Each row below holds a small network's activations on one input, seen along a few directions.
Each table varies a few parts of the input and shows all the possible inputs, shuffled.
A made-up example of a description, with smaller parts first: ring(5) and (point or ring(9) or (values(3) and line(6))).
Shared parts are said once, and a part with two or three values counts as separate values.
In the rows, 128 means zero.

Other details of the inputs vary at random and push rows far along two fixed directions, the same in every table; ignore that.

Table:
r1: [125 147 171 122 108 137 160 118 157 129 144]
r2: [118 100 135 128 158 126 107 188 101  87 125]
r3: [145 134 148 145 116  84 175  73 148 160 141]
r4: [141 158 155 140 143  84 155 125 122 117 118]
r5: [160 186 116 150 108 139 157  76 133 149 149]
r6: [145  97  48 114 176 181 163 120 121 152 105]
r7: [108  69 151 128 130 131  95 167 124 101 143]
r8: [112 145 158 117  93 114 128 114 145 163 110]
r9: [156 157 137 124 102  93 115 108 125 125 128]
r10: [160 183 112 140 102 133 161  74 129 140 142]
r11: [120 165 137 112  94 148 174  80 148 177 128]
r12: [ 97 175 131 101 142 109 149 108 157  97 153]
r13: [105  92 140 139 148 137  76 149 114 103  93]
r14: [152 163 133 146 101  98 113 108 125 123 123]
r15: [152  68  52 129 158 138 177 152 133 165 134]
r16: [111 104 134 109 132 141  90 184 128 117  83]
r17: [102 132 181 153 129 105 109 144 101  90 137]
r18: [131 145 137 133  99  98 184 100 142 178 158]
r19: [164 109 101 142 145 128  93 132 136 137 134]
r20: [127 151 155 115  93 111  80 149 101  98 142]
r21: [ 98 127 186 119 104 116  85 129 129 119 109]
r22: [108  84 112 119 120 143 113 126 118 155 130]
r23: [115 177 148 106 110 150 153 124 128 137 108]
r24: [122 159 154 147  97 122  74 152 106 104 144]
r25: [151 166 137 155 106 105 109 110 130 132 131]
r26: [128  69  49 144 160 151 143 109 106 171 120]
r27: [171  78  36 142 155 150 123 124 125 173 155]
r28: [158 121 103 131 146 169 107 129 136 124 146]
r29: [128 104 112 135 115 141  66 172 106  93 131]
r30: [114 112  97 110 126 144 130 159 113 155 110]
r31: [134  97 124 149 163 155 146 120 129 102 130]
r32: [ 95 163 160 115 124 120 100 159  86 111 111]
r33: [127 110 143 121 168 159 118 176 121  69 118]
r34: [ 99  89 149 107 127 180  88 145 133 103 116]
r35: [140 146 151 134 118 125 188  68 148 147 154]
r36: [108 160 167 119 132 111  97 151 106 106  91]
r37: [ 88 166 121 108 134  77 138 120 140 115 162]
r38: [158  54  67 164 179 125 161 107 136 145 119]
r39: [133 166 160 121 124 132 173 132 141 117 130]
r40: [100 104 140 128 149 178  90 145 114  90 105]
r41: [121  74 156 124 129 129  97 179 157 107 119]
r42: [113 155 127 118  86 116 164  93 130 197 136]
r43: [128  78  35 112 184 105 148 120 169 137 137]
r44: [151 170 139 114 103 134 129 104 124 113 141]
r45: [138 153 158 132 122  91 159 137 141 131 118]
Each input here is: values(3) and (point or line(4) or (values(2) and ring(5))).
Changing only the values(3) part turns r16 into r30. The same change can be made to r19. Which row results? -> r27
Changing only the values(3) part turns r15 into r39. The same change can be made to r18. Which row results? -> r1

Table:
r46: [132 142 147 124 110 133 133 123 129 141 121]
r47: [154  74  70 142 153 141 166 117 137 165 128]
r48: [117 145 130 118 134 126 136 135 130 120 134]
r49: [128 136 143 133 115 141 130 128 121 135 121]
r50: [134 136 143 139 137 124 139 129 130 110 133]
r51: [114 145 132 116 127 117 138 123 133 126 126]
r52: [136  75  50 121 166 151 150 126 141 155 128]
r53: [122 140 137 120 108 133 125 118 134 136 126]
r54: [124 144 156 135 111 108 144 112 123 137 139]
r55: [137 130 141 130 136 122 138 130 138 114 131]
r56: [123 134 154 140 124 115 133 120 129 125 125]
r57: [114 147 139 125 130 117 139 116 119 127 127]
r58: [131 154 125 136 117  99 119 115 114 139 127]
r59: [147 151 125 137 119 128 102 130 114 113 135]
r60: [124 156 141 121 111 130 132 111 134 128 131]
r61: [129 135 135 129 132 122 136 128 139 117 145]
r62: [124 125 141 124 115 116 133 131 138 131 135]
r63: [123 147 136 124 119 137 125 116 132 129 135]
r64: [121 157 133 116 126 116 148 124 132 124 132]
r65: [ 93  68 163 103 160 168  32 244 123  32  97]
r66: [149  57  64 140 172 154 143 131 140 137 124]
r67: [120 148 143 121 132 116 141 122 130 127 117]
r68: [121 122 143 134 124 118 129 119 127 128 133]
r69: [124 132 142 127 111 140 124 126 117 135 129]
r70: [129 145 131 123 123 143 128 126 132 122 138]
r71: [139 150 129 139 107 119 103 115 115 134 130]
r72: [124 158 140 130 135 121 150 124 121 121 124]
r73: [125 146 140 120 102 131 133 121 131 141 130]
r74: [129 133 144 133 133 122 133 127 126 109 140]
r75: [120 125 140 125 119 115 129 124 141 128 132]
r76: [ 97  59 174 115 153 160  27 229 132  34 104]
r77: [139 140 134 145 116  99 111 116 122 130 136]
r78: [124 130 138 125 127 117 131 123 141 118 136]
r79: [116 138 146 128 125 122 136 137 118 131 117]
r80: [134  57  53 124 164 154 143 130 128 157 118]
r81: [155  81  60 128 157 142 164 118 150 146 140]
r82: [126 142 150 124 113 132 125 119 131 134 117]
r83: [119 142 134 123 136 125 138 131 118 117 129]
r84: [124 137 138 127 123 141 122 118 120 122 129]
r85: [149 145 127 145 127 105 116 125 121 113 143]
r86: [142  64  65 128 149 169 131 125 128 153 122]
r87: [131 150 138 128 122 139 134 117 119 121 135]
r88: [114 131 131 114 119 121 135 138 130 136 124]
r89: [118 141 151 119 120 116 136 136 126 135 116]
r90: [132 157 125 135 125 102 116 119 114 126 130]
r91: [ 89  52 168 116 145 189   7 240 116  38  93]
r92: [157  88  50 136 146 129 137 126 120 166 127]
r93: [141  87  63 132 167 146 161 119 131 152 117]
r94: [124 147 150 131 110 107 145 114 136 144 144]
r95: [122 128 146 133 131 120 127 122 127 114 136]
r96: [156  73  58 134 164 177 143 135 132 138 122]
r97: [155  69  46 120 157 174 144 132 144 144 130]
r98: [142 145 121 138 119 126  99 122 116 121 132]
r99: [115 147 144 125 117 114 145 120 115 143 128]
r100: [139 159 144 126 120 133 142 115 131 126 127]
r101: [131 146 160 132 112 105 147 117 135 139 129]
r102: [120 147 148 131 114 107 140 106 138 141 141]
r103: [147  81  63 125 139 162 147 121 138 171 133]
r104: [126 141 143 133 126 143 122 124 123 117 121]
r105: [110 134 133 115 121 118 131 129 132 133 121]
r106: [107 143 141 119 121 117 129 126 129 136 127]
r107: [132 154 146 126 119 131 136 109 132 131 122]
r108: [139 162 123 135 126 104 122 125 113 121 134]
r109: [116 141 146 122 110 136 115 123 131 132 130]
r110: [118 144 145 121 124 113 140 121 130 139 114]
r111: [129 145 155 132 117 104 146 106 138 139 127]
r112: [112 131 132 118 123 124 131 139 128 139 129]
r113: [143 126 128 144 117 106 108 133 119 129 137]
r114: [122 126 135 129 132 122 126 125 140 120 140]
r115: [112 136 144 129 130 122 130 132 121 127 114]
r116: [144 152 131 139 103 119 108 121 112 138 133]
r117: [142 144 132 145 124 101 111 117 122 118 139]
What is each input in this table made of? -> values(3) and line(4) and (point or ring(5))
Changing only the values(3) part turns r91 into r56. The same change can be made to r100. Which row results? -> r55
List by row number the other rows that have the values(3) part and the line(4) part in common with r99. -> r79, r88, r89, r92, r112
Which other rows does r91 become when the ring(5) part takes its other values? List them by row number. -> r53, r82, r86, r109
Which other rows does r76 become when the line(4) part takes its other values? List them by row number. -> r55, r101, r111
